Each row below holds a small network's activations on one input, seen along a few directions.
In each table, some parts of the input vary, and every possible input appears once, in random order.
Descriptions start from the smaller parts, as in this example, which fits no table here: values(2) and (point or line(9) or (line(4) and ring(8))).
Shared parts are said once, and a part with two or three values counts as separate values.
In the rows, 128 means zero.

Other details of the inputs shift rows strongly along two fixed directions, in all tables alike. That doesn't count.

Rows:
x1: [ 68 185  89 151  44  54 159 163 129 176 144 145 231  79 147]
x2: [161 117 114 129 145 141 121 104 106 155 134 117 126 145  99]
x3: [148  98 159 129 152 164 127 120 141  84 104 130  71 144 138]
x4: [167 157  86 104 166  64 154 119  66 169  99  79 108 161 126]
x5: [ 18 161 124 102 107  97  78 180 149  90 160 153 181  85 184]
x6: [177 131 152 134 151 140 145 114 107 166 124 104 109 148 110]
x7: [156 151 130 125 152 120 147 133 111 132 131 109  97 138 124]
x8: [178 162 112 122 155  90 153 116  76 198 132  82 133 150 100]
x9: [146 125 114 121 150 117 130 127 120 107 118 119  87 139 126]
x10: [158 110 146 178  94 174 191 119 157  98 100 153  89 135 150]
x11: [121 126 172 136 132 166 122 145 162  83 143 146  92 118 136]
x12: [ 25 179 149 109 101 104  91 186 155 107 171 146 185  80 177]
x13: [122  75 180 139 139 201 107 132 181  40 119 161  65 128 146]
x14: [144 134 109 120 132 100 127 117 105 171 125 109 145 131  91]
x15: [181 160 115 125 148  75 159 120  86 197 122  85 126 139  83]
x16: [113 107 110 118 132 134 101 121 143 104 133 140 130 126 122]
x17: [146 157 122 127 139 104 133 130 102 171 148 106 141 127 107]
x18: [171 116  29 140  96  67 195  94  84 173  82 113 151 151 123]
x19: [138  68 180 151 127 229  94 111 178  78 143 164  97 129 113]
x20: [142 108 148 129 133 154 117 112 130 139 123 127 128 133 107]
x21: [153  71 126 175  97 188 177 108 160  66  88 165  73 141 165]
x22: [170 122  65 158  80  96 184 101  98 180 101 123 164 141 109]
x23: [137 131  90 102 149  92 123 110  94 158 112 107 142 150 122]
x24: [145  90 163 134 138 191 109 108 139 122 128 138 115 143 120]
x25: [163 154 138 121 154 112 155 128 100 155 114  96 100 149 128]
x26: [ 34 167 164 119  88 108  87 175 162 131 170 151 205  67 147]
x27: [ 36 158 181 119  99 129  95 181 177  89 156 156 162  76 168]
x28: [152  72 132 131 153 195 105 100 149  80 125 147  88 149 124]
x29: [122  94 161 134 130 194  98 116 150 107 145 148 131 132 128]
x30: [138 138 158 130 140 131 140 140 138 117 124 122  96 125 123]
x31: [166 134  95 118 164 106 141 118  93 128 115 103  87 153 126]
x32: [ 46 158  90  91 107  56  91 151 124 145 139 130 207  95 142]
x33: [131 143 148 134 124 130 122 136 134 141 150 128 134 115 108]
x34: [ 79 135  98 102 127 102  94 133 123 127 143 132 176 122 144]
x35: [129  85 131 123 138 157 108 112 150  96 115 143 108 135 117]
Description of these inputs: ring(5) and (point or ring(6)).
The inputs of x18 and x22 match in every part but the ring(5) part. If x23 is changed in the same way as x18 into x22, which row does it become? -> x24
Change only the ring(5) part in x11. List by row number the other rows that result. -> x9, x16, x19, x33
Change only the ring(5) part in x31. List by row number the other rows that result. -> x2, x7, x17, x28

Rows:
x36: [124 126 152 112 164 150 111 135 130  96 132 123  94 143 153]
x37: [207 107 118 151 135 142 163  92 112 162 113 113 100 152  77]
x38: [205 127 143 145 150 136 167 108 105 158 109 101  82 156  96]
x39: [186 112 119 111 186 138 128  96  88 142 111  94  82 175 116]
x40: [ 89 114 170 141 107 167 115 152 183  67 136 165 111  99 150]
x41: [145 167  60  89 163  38 131 118  56 193 117  76 147 150 111]
x42: [183  94 110 179  89 171 195  89 121 151  99 142 131 158 139]
x43: [125 165  77  90 158  56 118 126  72 177 128  88 152 141 124]
x44: [ 50 168 110 121  85  68 121 173 150 118 145 147 177  74 148]
x45: [201 128 153 132 171 157 143 101  96 170 129  95  98 165  98]
x46: [175  98 131 129 152 156 127  96 118 139 116 116 105 156 101]
x47: [101 176 111 115 113  75 119 143 106 184 152 112 188 108 113]
x48: [129  90 110 128 130 144 114 114 140  98 117 143 113 131 121]
x49: [198 127 126 137 157 123 172 109 106 138  98 101  66 157 106]
x50: [182 128 163 142 150 153 151 118 117 143 121 110  88 149 109]
x51: [144 120 159 149 116 153 139 131 148 120 130 138 111 121 117]
x52: [100 107 174 156  90 175 119 147 186  83 144 170 128  95 133]
x53: [189 101  99 121 166 129 138  92  96 136 100 104  83 168 103]
x54: [127  95 118 123 137 147 109 116 137 101 120 139 111 135 125]
x55: [115 124 175 133 134 166 121 143 158  88 133 142  96 121 147]
x56: [174 103 139 125 160 159 123  98 114 141 120 112 105 159 106]
x57: [102 173 106 117 109  74 122 142 108 183 150 114 188 106 111]
x58: [ 81 110 161 122 128 170  93 148 172  57 139 160 109 115 163]
x59: [141 189 116 115 138  60 148 143  81 197 135  86 152 128 114]
x60: [128 176  80  95 155  46 136 137  79 163 120  88 134 139 131]
x61: [188 100  75 159 113 133 203  93 103 121  71 124  97 173 160]
x62: [129 137 173 125 153 154 126 140 135 108 134 123  95 132 146]
x63: [116 103 171 122 144 185  89 122 148 107 145 141 129 133 135]
x64: [ 86 121 182 135 118 173 109 154 177  71 141 159 110 104 157]
x65: [176  96 127 131 148 154 130  95 119 138 114 119 105 155  99]
x66: [ 81  95 155 120 129 179  77 135 166  70 142 161 125 117 153]
x67: [135  96 134 131 127 158 113 110 142 118 127 140 127 132 112]
x68: [ 87 119 178 137 114 171 111 153 179  69 139 161 110 103 155]
x69: [ 80 189 146 112 122  86 113 168 115 162 160 114 177  99 144]
x70: [185 104 134 150 129 156 148 100 127 147 121 124 106 144  88]
x71: [194 111  96 173 104 136 217  96 109 136  75 124  96 164 155]
x72: [ 91 164  66 105 115  42 131 150 111 137 124 119 160 109 133]
x73: [104 167  98 122 102  71 127 141 112 181 147 118 189 104 107]
x74: [150 149  34 105 137  30 147 112  69 184 106  92 149 139  96]
x75: [ 84  76 113 155  69 186 133 120 165  68 111 183 151 124 193]
x76: [137  90 126 136 121 155 117 109 145 116 124 144 129 129 107]
x77: [113 100 135 131 126 156 117 133 161  67 121 154  98 123 142]
x78: [ 73 161 115  98 125  86  90 146 115 159 154 121 195 109 134]
x79: [200 109 109 182  95 147 216  94 108 155  86 127 111 162 142]
x80: [ 41 165 101 100 106  69  98 169 138 109 146 140 175  90 159]
x81: [ 56 164 125 121  86  95  99 159 143 151 166 145 207  81 127]
x82: [ 89 195 119 101 135  58 127 162 101 160 143 102 158 108 145]
x83: [ 91  84 154 137 105 182  90 127 179  84 142 170 144 108 129]
x84: [ 90 151  64 101 119  52 113 137 103 152 129 118 175 112 124]
x85: [168  98 116 121 162 146 125 100 113 120 108 116  87 160 115]
x86: [ 52 165 106 123  82  67 123 172 152 117 144 149 178  72 146]
x87: [168 121 137 115 178 143 133 116 109 113 114 106  71 163 134]
x88: [194 114 138 118 181 151 129  94  92 159 120  93  99 173 105]
x89: [101 104 170 159  87 173 121 146 187  82 143 172 129  93 132]
x90: [192 113 101 125 163 118 158 103 103 123  94 104  67 165 111]
x91: [129  93 151 156  99 176 123 121 169 107 141 161 131 110 108]
x92: [ 80 178 133 111 119  94 102 154 116 171 165 119 194 102 130]
x93: [153 165  71 100 150  47 137 113  63 209 121  79 164 146  95]
x94: [109 104 160 113 157 178  84 127 142  90 142 138 111 136 152]
x95: [ 99 109 179 154  93 177 116 148 184  85 145 168 128  96 135]
x96: [170 112 122 123 162 136 142 112 116 108 104 114  72 158 124]
x97: [101 178 115 113 118  77 117 144 104 185 154 110 188 109 116]
x98: [ 56 174 135 124  86  84 111 173 144 140 159 142 191  78 140]
x99: [183 125 159 144 146 151 153 117 119 142 119 112  88 148 107]
x100: [130 133 165 128 145 150 130 138 139 106 129 127  95 130 141]
x101: [123 115 181 138 129 189 105 129 154 116 152 144 128 123 125]
x102: [ 95 178  91 116 108  47 143 156 115 152 129 116 159 100 129]
x103: [ 91  75 129 162  61 197 138 116 171  89 118 185 167 123 180]
x104: [109 114 159 118 149 165 104 138 151  75 133 141  96 132 156]
x105: [ 53 186 153 114 106  93 100 177 135 146 168 131 190  84 151]
x106: [ 93  79 145 141  98 179  95 125 182  82 140 174 145 104 125]
x107: [194 106  90 132 152 114 164 102 108 119  91 110  69 159 106]
What do these inputs look like to the network? -> ring(6) and (point or line(11))
The inputs of x65 and x53 match in every part but the ring(6) part. If x88 is changed in the same way as x65 into x53, which row does it become? -> x94
The inputs of x50 and x56 match in every part but the ring(6) part. If x59 is changed in the same way as x50 into x56, which row does it become? -> x78
Change only the ring(6) part in x37. List by row number the other rows that result. -> x44, x48, x52, x72, x76
Change only the line(11) part in x77. List by row number the other rows that result. -> x36, x58, x60, x72, x80, x87, x90, x96, x104, x107
Change only the ring(6) part in x64. List by row number the other rows that result. -> x47, x58, x66, x93, x99

Rows:
x108: [126 100 167 146 119 184 115 124 159  99 138 154 117 121 129]
x109: [137 102 154 144 122 172 123 121 148 115 132 144 117 129 123]
x110: [133 113 146 125 144 154 118 126 138 100 124 134  98 135 132]
x111: [ 83 171 131 118 112  90 115 159 130 148 153 126 173 100 136]
x112: [150 131 134 119 157 120 132 128 114 124 122 113  96 141 125]
x113: [128  96 117 153 100 157 153 125 153  80 108 158 107 130 161]
x114: [ 78 150  91 107 114  73 109 142 117 141 139 127 178 105 138]
x115: [198 142 102 116 175  92 158 109  78 164 102  80  84 167 105]
x116: [133 110 144 125 143 155 118 124 138 101 123 135  99 135 132]
x117: [145 109 132 140 120 151 131 114 133 132 128 134 133 134 116]
x118: [131  92 156 145 114 183 117 121 156 105 133 151 123 125 126]
x119: [ 84 167 127 115 108  92 116 153 127 151 150 130 176 100 136]
x120: [143 121 159 140 134 160 130 127 142 121 132 131 107 130 121]
x121: [221 160 102 126 170  79 182 103  63 202 106  64  94 168  84]
x122: [122 112 156 126 138 163 113 129 148  89 131 135  98 129 139]
x123: [219 146 100 128 163  91 178  94  65 197 103  78  99 168  84]
x124: [117  85 143 135 129 177 109 117 159  83 127 155 113 129 132]
x125: [ 68 159 101 106 116  78 104 153 123 137 143 128 178 105 146]
x126: [ 82 163  88 103 120  64 113 146 109 151 138 118 177 112 137]
x127: [142 114 115 124 140 136 125 114 126 121 117 124 113 142 121]
x128: [146 102 128 164  93 153 170 119 148 110 102 148 117 130 144]
x129: [ 70 162 105 102 117  78 106 153 121 137 142 128 175 106 146]
x130: [138 102 152 145 120 174 123 119 149 115 131 144 121 132 123]
x131: [ 80 161 121 121 105  94 114 151 128 150 150 130 182  99 135]
What do these inputs look like to the network? -> values(2) and (point or line(11))
